Each row below holds a small network's activations on one input, seen along a few directions.
Each table varies a few parts of the input and shows all the possible inputs, shuffled.
Descriptions start from the smaller parts, as in this example, which fits no table here: one of 2 separate values, together with either a single point or one of 9 places around a ring or (one of 4 places along a line, together with one of 5 places around a ring).
Shared parts are said once, and a part with two or three values counts as separate values.
In the rows, zero is written as 128.

Other details of the inputs vary at random and push rows far along two fixed directions, the same in every table; ignore that.

Rows:
R1: [145 103  94 153 181 117 114 117 121  96  99 109]
R2: [ 98 122 104 102 135 107 149 162  95 161 193 129]
R3: [163 116 146 116 168 148 117 103 146 112 114 156]
R4: [190 116 128 148 191  69 129 125 142  64 104  86]
R5: [ 87 138 153 152 103 180  51 109 117 170  84 201]
R6: [119 116 135 127 144 182 106  70 131 155 115 192]
R7: [ 97 111  99 119  66  83 167 137 107 161 177 143]
R8: [ 57 129 128 106  52 118 168 145 155 159 167 100]
R9: [102 129 102  93  65 100 174 131 108 145 180 149]
R10: [ 95 125 175 164  83 166 113  68 205 156 107 159]
R11: [131 154 163 145 104 121  85 128 139 125  70 166]
R12: [164 150 130 122 153  84  82 154 113  49  53  72]
R13: [166 116  89 136 207 105 116 129 120  64  97  76]
R14: [194 122 129 113 210 109 111 133 140  64 120  92]
R15: [ 34 121 138 111  80 162 144 153 151 194 189 132]
R16: [142 140 156 169 137 194 115 113 104 153 105 125]
R17: [ 26 123 120 120  44 165 144 134 150 195 181 142]
R18: [114 148 115 129  83 150 169 180  76 150 167  91]
R19: [129 121 107 126 142 163 117  81 128 118 101 160]
R20: [130 119 101 137 142 158 110  82 131 120 107 157]
R21: [120 121 119  99 121  95 154 166 116 160 196 134]
R22: [107 157  98  82 134  79 124 235  76  93 131  67]
R23: [154 123 121 119 134 127 129  75 133  93  92 137]
R24: [163 120 138 152 145 105 125  89 149 107 110 144]
R25: [133 141 154 183  60 191 133  68 123 171  81 160]
R26: [151 113 113 147 136 110 122  82 134 104  95 131]
R27: [134 127 147 138  95 158 131  57 163 155 107 215]
R28: [134 120 161 134 174 141 104 131 190 102 114  74]
R29: [137 101 122 156 185 136 103 105 124 131 114 139]
R30: [165 155 142 107 141 110 175 223  92 120 173  46]
R31: [155 145 111  79 139  55 182 183 119  86 182  84]
R32: [145 102 136 156 153 134 105 101 148 151 119 164]
R33: [159 122 117 124 204 137 106 113 126  91 113 115]
R34: [111 153 137  84 115  89 121 232 101 131 151 113]
R35: [131 162 152 133  54 130 186 167 110 172 171 121]
Description of these inputs: one of 5 places around a ring, together with either one of 3 separate values or one of 4 places along a line.
Q: The inputs of R12 and R34 match in every part but the place on the ring of 5. If R9 is changed in the same way as R12 into R34, which row does it become?
A: R14
Q: A walk changes only the place on the ring of 5. It starts at R26 and steps to R13. List the rest of the walk in order.
A: R2, R21, R24
Q: Which other rows does R27 become when the place on the ring of 5 takes its other values? List them by row number.
A: R3, R6, R19, R23

Rows:
R36: [154 147 142 143 163 115 123 138 138  81 101  68]
R37: [109 118 125 115  86 140 147 107 120 192 177 200]
R38: [135 121 166 159 135 153  93  89 158 112  74 122]
R39: [109 130 106  83 109  86 161 169 106 160 187 162]
R40: [109 125 115  93 106  94 181 155 127 157 203 145]
R41: [141 136 159 162 131 150  93  83 159 113  76 120]
R42: [ 89 118 106 117  83 146 163  99 123 184 163 190]
R43: [ 92 148 117  73  58  84 191 222 112 148 206  80]
R44: [ 90 133  82  56  97  74 194 198  79 142 222 119]
R45: [170 139 131 141 160 127 129 149 132  84  93  74]
R46: [164 127  94  94 200  76 134 153 109  57 116  83]
R47: [114 127 109  94 111  98 182 159 115 166 197 147]
R48: [ 82 144 110  72  92 105 173 231  88 162 219  84]
R49: [144 131 137 140 171 148  86 133 132  96  95 103]
R50: [155 105 151 156 148 152  96  39 176 128  90 182]
R51: [172 108 107 130 185 103 122 119 117  84 120  94]
R52: [148 133 133 111 184 104 119 174 144  66 122  35]
R53: [157 133 146 161 130 162  88 101 137 109  70 139]
R54: [180 141 127 118 168 107 131 177 111  66 112  45]
R55: [126 126 147 167 144 183  59  84 152 134  60 168]
R56: [ 77 130 153 167  19 200 125  75 157 217 125 224]
R57: [ 84 135 139 125  76 141 155 154 114 181 156 143]
R58: [ 74 134 133 121  81 149 145 154 138 176 172 139]
R59: [149  99 126 156 151 131 103  61 162 110  96 143]
R60: [144  98 129 178 146 155  99  39 165 126  87 174]
R61: [145 104 120 168 148 147  78  52 145 129  71 191]
R62: [164 152 129 119 176  93 120 174 104  65 111  51]
R63: [144 108 128 139 152 141 111  55 160 102  91 146]
R64: [140 107 131 161 148 166 108  33 163 118  82 177]
R65: [ 70 128 153 147  46 177 114 107 119 205 133 208]
R66: [106 134  98  60 104  65 190 207  87 153 232 128]
R67: [154 140 132 114 183  89 116 188 106  67  99  59]
R68: [136 123 163 168 142 159 101  92 153 113  76 126]
R69: [ 94 148 135 122  67 139 143 148 103 180 162 141]
R70: [ 79 109 124 140  51 190 126  42 129 218 143 249]
R71: [158 130 146 133 170 126 113 146 113  87  99  73]
R72: [101 149 117  99  71 110 152 195 103 155 159 130]
R73: [165 152 128 127 181  97 138 171 116  73 110  42]
R74: [142 144 146 161 141 147  80 100 133 116  62 142]
R75: [172 114  95 121 201  78 147 149 119  70 131  65]
R76: [166 111 104 130 184  96 115 123 117  78 117 103]
R77: [ 74 132 132 133  77 170 135 136 133 197 156 164]
Q: The inputs of R66 and R47 match in every part but one. If R53 is changed in the same way as R66 into R47, which row does it become?
A: R45
Q: What is each input in this table made of?
A: one of 6 places along a line, together with either one of 3 separate values or one of 4 places along a line
Q: Which other rows does R60 become when the choice among 3 separate values takes its other values? List them by row number.
A: R40, R64
Q: Which other rows does R77 become when the place on the line of 4 takes its other values? List them by row number.
A: R45, R57, R73
Q: Which other rows does R42 become when the place on the line of 6 takes its other values? List them by row number.
A: R44, R46, R63, R64, R70
Q: Which other rows does R71 become when the place on the line of 6 takes its other values? List them by row number.
A: R38, R57, R65, R67, R68
